These are the activations of a small neural network, seen along a few directions. Each row is one input.
In each table, some parts of the input vary, and every possible input appears once, in random order.
Descriptions start from the smaller parts, as in this example, which fits no table here: ring(5) and (point or line(9) or (values(3) and line(4))).
Shared parts are said once, and a part with two or three values counts as separate values.

Other details of the inputs shift rows strongly along two fixed directions, in all tables alike. That doesn't count.

Table:
r1: [  2 -22 -13 -23  -3  -6  -2   7  11 -25 -11  -7  17]
r2: [-14  27   8  14  -8  14  12  22 -12   3  19  18 -23]
r3: [ -2   1  14  15   4 -13  -6   1   6  21   2  -9  17]
r4: [ -1  28  -2  16   5  18  15   7  -7   9  20  18 -29]
r5: [  7   3  12  19  10 -15   2 -16  16  25  -1  -9   9]
r6: [  1   6   6  17 -12 -20  -7  -3 -13   4 -17 -11  -9]
r7: [ -1  -1  23  17   0 -24   4  -3  16  21   2 -11  19]
r8: [  4 -12 -14 -27  21  11  -3  -2  25  -9   2  -5  18]
r9: [ -2   1  11  15 -16 -22 -12   7 -15   7 -16  -9  -1]
r10: [ -9  23   7  13  -2  18   2  22 -16  11  20  18 -19]
r11: [  9 -27 -15 -26   8   0  -5   7  16 -11  -3   0  23]
r12: [-12  12  10  10 -14  27  18 -22 -31   8  14  23 -29]
r13: [  9  -9  15  18  -7 -29   3   2   6  19  -4  -2  15]
r14: [ -7 -11  -7 -21   8   7 -12   5  11 -17  -3 -13  17]
r15: [  8  16  -3  17  -3   5  31  13  -3   9  23  31 -23]
r16: [ -5   3  18  19  -1 -19   0  -2  11  15   1 -13  15]
r17: [  6  -7 -22 -24   1   5 -14  -1   0 -27 -21 -11  -5]
r18: [  8 -11 -20 -21   5   0  -9  -4   6 -25 -17  -9   0]
r19: [ 18  -7   7  14   8 -21  -5  -3   2  28  -2  -1  11]
r20: [ -2 -17  -7 -27  13   8  -2   4  25 -12   4  -4  25]
r21: [ -1 -11  -7 -18  10  -5   6 -10  32 -18  -4 -16  17]
r22: [ -4   0 -10 -22  11  14 -18   1   3 -14  -9 -12   2]
r23: [ -8 -10  23  10 -11   3 -12 -34 -22  17  -8  -6   6]
r24: [ 14   0   5  19   1 -19  -3  -9  -3  18 -12  -5  -1]
r25: [ -8   7  19  17  -4 -18  -6  -1   4  11  -3 -16   9]
r26: [  2  -7 -14 -19  14   5  -3 -11  21 -18  -7 -14   9]
r27: [ 12   0   6  15   2 -14 -14   0 -12  17  -8  -4  -1]
r28: [  5 -12 -18 -19  -1  -6   3  -2  14 -26 -11  -5   7]
r29: [  5   4   8  19  -9 -24  -1  -6  -4   8 -11  -9  -4]
r30: [  0  -7 -14 -24  14  12 -15  -2  13 -17  -5 -12  11]
r31: [  3  13  -4  12  -6  15  11  27 -22   9  21  32 -20]
r32: [-18 -27   2 -31 -11  23  -7 -21 -11 -21  -5  -3  15]
r33: [ -5  11  16  21  -2 -21  -2 -10   5  11  -8 -19   2]
r34: [  3  20  -1  12   9  18  12  10  -2  16  26  22 -15]
r35: [ -4   2 -12 -21   8   9 -14  -6   9 -22 -15 -17  -1]
r36: [ 10 -10  14  18  -3 -25 -10   3  -5  24  -7  -5  15]
r37: [  3  -2  12  11  -8 -18 -20   7 -18  14 -14 -10   5]
r38: [  7  19  -8   9  -3  18   2  20 -27   9  14  26 -31]
r39: [  9  -3 -32 -24   9  34  11  19  -3 -20  17  29 -16]
r40: [-22  -2 -12 -23 -14  41  27 -12 -15 -31  15  24 -25]
r41: [ -5  -6 -10 -15   7  -3   4  -6  23 -22  -6 -15  11]
r42: [ 17  -2   8  19   4 -23   1 -10   5  24  -6  -3   3]
r43: [ -8  14  15  17  -5 -17  -7  -7   0   7 -11 -21  -3]
r44: [  0  18  -1  16 -12  10  20  25 -19   4  23  33 -25]
r45: [-26  -6  -9 -29 -18  46  23  -4 -19 -34  21  31 -17]
Description of these inputs: ring(5) and (point or (values(2) and line(4))).
The inputs of r18 and r29 match in every part but the ring(5) part. If r42 is changed in the same way as r18 into r29, which row does it become?
> r15
The inputs of r44 and r27 match in every part but the ring(5) part. If r1 is changed in the same way as r44 into r27, which row does it become?
> r39

Table:
r46: [  7 -16  -6 -10   7 -12  -5  -8  15  -6  -9 -12  19]
r47: [  7  11  26  40   0 -25  -1  -4  -7  43   6   1   3]
r48: [  6   2  26  30   4 -27  -2 -11   6  41   0  -8  14]
r49: [  1 -16 -11 -25  14  -2 -10  -1  23 -19  -8 -17  22]
r50: [  8  25  -8  17  -4   9  20  27 -14   8  21  31 -30]
r51: [ -7  19   7  12  -7  19   3  -2 -24   6  10  13 -23]
r52: [  7   3  31  41   0 -44  -4 -19  11  44 -11 -21  16]
r53: [  5  24   2  20  -1   5   6  25 -13  16  17  20 -20]
r54: [  2  27   5  26   2   5  21  16  -4  18  26  22 -21]
r55: [  5 -23  -7 -20  11  -7  -3 -13  25 -10 -11 -16  27]
r56: [  7  15   3  23  -1  -8  11  11  -4  17  10  12 -14]
r57: [ -1 -14  -5 -19  14  -2  -7  -5  26  -8  -5 -16  23]
r58: [  9   9  33  50  -4 -49  -6 -14   2  46 -10 -19  11]
r59: [  6 -12 -32 -40   9  23  -4  20   9 -35   1   8   2]
r60: [ 13   6  12  27  -4 -25  -6   5 -10  27  -7  -2  -1]
r61: [  4   0 -24 -24   7  12  -2  20   9 -29   0   3  -3]
r62: [  7 -25 -13 -27  12  -9 -19  -2  20 -16 -18 -22  25]
r63: [  3  13  25  35   3 -24   4  -7   8  36   2  -8   7]
r64: [ -6 -17  -8 -24  -4   3 -14 -22   0 -27 -25 -19   5]
r65: [-21  -7 -15 -35  -8  33   7   1  -4 -41   5   8  -7]
r66: [  1  -4 -23 -26  10  11   0  14  17 -26   2  -2   1]
r67: [-13 -28  -1 -31  -8   6 -16 -18  -1 -24 -18 -17  20]
r68: [-19  -4 -30 -45 -10  53  23   9  -8 -54  19  31 -23]
r69: [  4 -19  -8 -20  12 -12 -20  -2  21 -15 -19 -28  27]
r70: [-12  35  -1  15 -10  35  24  11 -32   3  27  36 -49]
r71: [ -9  28 -19  -9  -6  62  32  21 -34 -11  41  57 -54]
r72: [ 11 -22  -3  -7   6 -25 -18 -10  16  -3 -24 -26  27]
r73: [-16  13  24  22 -17   6   3  -5 -26  17   9   9 -11]
r74: [-10   1  21  21 -21  -3   6 -11 -25  17   1   9  -8]
r75: [ -2 -22  -1 -15  -6  -7 -23 -29  -3 -14 -31 -26  14]
What is each input in this table made of?
> ring(5) and (values(2) or line(4))
The inputs of r50 and r60 match in every part but the ring(5) part. If r64 is changed in the same way as r50 into r60, which row does it become?
> r75
Which other rows does r46 become when the line(4) part takes its other values? List them by row number.
> r55, r60, r72
A walk changes only the line(4) part. It starts at r57 and steps to r49. List the rest of the walk in order.
> r69, r53
Which other rows agree with r54 in the ring(5) part? List them by row number.
> r61, r63, r65, r66, r70
